Each row below holds a small network's activations on one input, seen along a few directions.
Each table varies a few parts of the input and shows all the possible inputs, shuffled.
Descriptions start from the smaller parts, as in this example, which fits no table here: ring(5) and (point or ring(11) or (values(2) and line(6))).
Shared parts are said once, and a part with two or three values counts as separate values.
In the rows, zero is written as 128.

Other details of the inputs vary at random and push rows far along two fixed directions, the same in every table; ignore that.
These rows show it; all are for the same input, with only those details redrawn:
[ 75 115 106 181 194 182 212 205  58 134 162 130 209]
[180 161 186 153 168  74  81  95 186 141 142 107 117]
[ 77  86  55 114 157 200 176 201  72 120 105 132 168]
[180 168 198 166 176  73  88  95 183 143 153 106 126]
[132 103  84  78 132 147  96 140 144 118  77 119 105]
[161 102  85  39 108 128  44 107 184 113  46 112  60]
[126  93  67  64 125 160  95 143 138 114  63 120 101]

Rows:
r1: [156 178 176  78 101  85 126  76 128 132 115 161 123]
r2: [147 180 187  66 106  68 123 103 106 121 123 153 112]
r3: [153 183 213 215 190  56 140 142 156 171 203 116 176]
r4: [116  87  80  49  94 111  96 104 170 118 112 120  85]
r5: [157 161 173 165 108  98 101  79 164 122 195 125 115]
r6: [ 91 107  62 125 114 225 174 206  62 126 106 131 171]
r7: [ 85  85  71  54  73 138 124 126 138 131  95 118  81]
r8: [127 112 105 101  89 161 124 103 129 112 137 116 116]
r9: [ 88 135 130 222 194 201 229 197  38 142 178 118 233]
r10: [ 59 113  79 162 124 189 192 156  51 116 178 145 155]
r11: [153 148 223 195 111  34  80  88 171 120 126 157 149]
r12: [167 201 200 215 151  85  97 110 143 150 176 127 121]
r13: [166 166 203 151 103  55 162  73 154  95 137 132 144]
r14: [156 152 208 168 105  56 100  53 185 128 122 173 133]
r15: [111  90  96  91 132 137 126  99 140 108 137 117 115]
r16: [104  84  46  20  39 145  70  85 146 114  57 118  24]
r17: [101  91  46  34  69 159  95 173 134 140  27 122  74]
r18: [156 153 196 192 161 104 138  62 143 134 203  95 151]
r19: [138 134  90 114  90 160  95 159 128 121 101 136 111]
r20: [123  60 106 202 175 190 251 203  43 145 192 171 155]
r21: [112 123  81  88  85 149  96 146 119 140  65 122  74]
r22: [167 156 180 157 172  89  98 108 170 139 145 110 127]
Question: Describe the family of inputs behind these rows.
Answer: point or line(5) or (values(2) and ring(8))
Question: Change only the values(2) part in r21. List by row number the other rows that result.
Answer: r16
Question: List by row number the other inputs of the same sort as r13.
Answer: r1, r2, r11, r14

Rows:
r23: [119 110  92 112 142 151  98 160 146 127 104 107 127]
r24: [ 96  65  61 130 118 202 176 141  86 102 143 137 137]
r25: [145 125  96  78  60 123  66 116 156 116  55 138  70]
r26: [ 91 113  85 157 184 199 189 193  74 135 141 101 191]
r27: [ 89  92  84  84 126 167 190 159  77 106 107 154 164]
r28: [155 147 145 153 183 123 103 129 142 145 152 114 125]
r29: [146 107  83  71 115 137  52 116 184 125  56  88  83]
r30: [146 177 200 159 143  75 148  85 137 136 198 119 138]
r31: [123 120  98  59  58 119  70  95 149 119  82 126  60]
r32: [ 58 103  71  95 101 162 182 159  78 114 127 139 147]
r33: [138 142 144 163 174 113  97 134 152 149 146 115 128]
r34: [106  85  75  65  88 142 118 141 116 102  54 154 122]
r35: [140 183 194 199 142 111 158 123 109 154 199 133 161]
r36: [108 134 142 164 128 134 153 153 103 124 119 153 162]
r37: [157 160 157 119  80  88  65  86 173 140 118 128  83]
r38: [126 113  68  75  77 171 117 147 105 110  65 144  97]
r39: [128 140 173 141 137  80 143 107 144 127 144 143 155]
r40: [157 197 228 197 146  70 135  83 133 150 213 117 135]
r41: [159  87  85  72 110 127  64 134 180 140  67 113  50]
r42: [182 148 183 184 185  96 126 131 155 164 175 108 116]
r43: [129 165 205 166 146  60 146  85 150 140 180 129 151]
r44: [ 69 113 111 127 147 165 224 158  56 121 158 144 186]
r45: [183 141 170  98 114  74  81  77 168 115  99 137 103]
r46: [ 71  77  86 187 135 187 201 158  79 115 177 140 175]
r47: [184 153 172 114 108  91  75  86 168 118  93 137  92]
r48: [121 131 120 158 183 161 151 174 109 134 158 109 170]
Question: Describe the family of inputs behind these rows.
Answer: values(2) and (point or line(4) or ring(8))
Question: The inputs of r37 and r35 match in every part but the values(2) part. If r31 is changed in the same way as r37 into r35, which row does it become?
Answer: r40
Question: Change only the values(2) part in r44. List by row number the other rows that result.
Answer: r43

Rows:
r49: [128 132 138 162 145 146 138 148 107 139 173 129 135]
r50: [166 133 115  89  98 118  73 114 155 128  78 132  80]
r51: [115 149 139 137 132 120 114 146 129 137 128 126 140]
r52: [112  84  49  29  91 184  92 134 131 106  68 116  75]
r53: [168 133 175 147 150  81 109  91 176 135 160 113 113]
r54: [108  99  75 128 128 188 156 160  93 115 121 126 140]
r55: [152 155 171 159 134  89  91  98 171 142 160 100 109]
r56: [159 132 143 106 133  84 102 105 170 123 104 130 112]
r57: [ 81 103  99 157 155 164 186 177  79 117 123 146 191]
r58: [ 89 129 143 147 100 128 187 113  83 117 177 154 156]
r59: [167 162 188 131 154  74 106 100 156 139 136 118 118]
r60: [105 150 137 141 155 142 156 159  97 138 147 128 171]
r61: [112  76  40  24 100 169 102 130 124 112  69 119  78]
r62: [ 83 150 158 164 111 121 215 133  68 119 165 168 189]
r63: [122 125 101 143 133 160 157 156  99 120 105 135 155]
r64: [135 109 137 157 142 126 130 114 141 129 139 115 139]
r65: [161 143 145 129 110  99  93 115 164 146  95 123 100]
r66: [140 141 150 155 133 109  98 112 161 141 155 125 101]
Question: The inputs of r53 and r56 match in every part but one. If r52 is changed in the same way as r53 into r56, which row does it become?
Answer: r60
Question: Describe the family of inputs behind these rows.
Answer: values(2) and (point or ring(8))
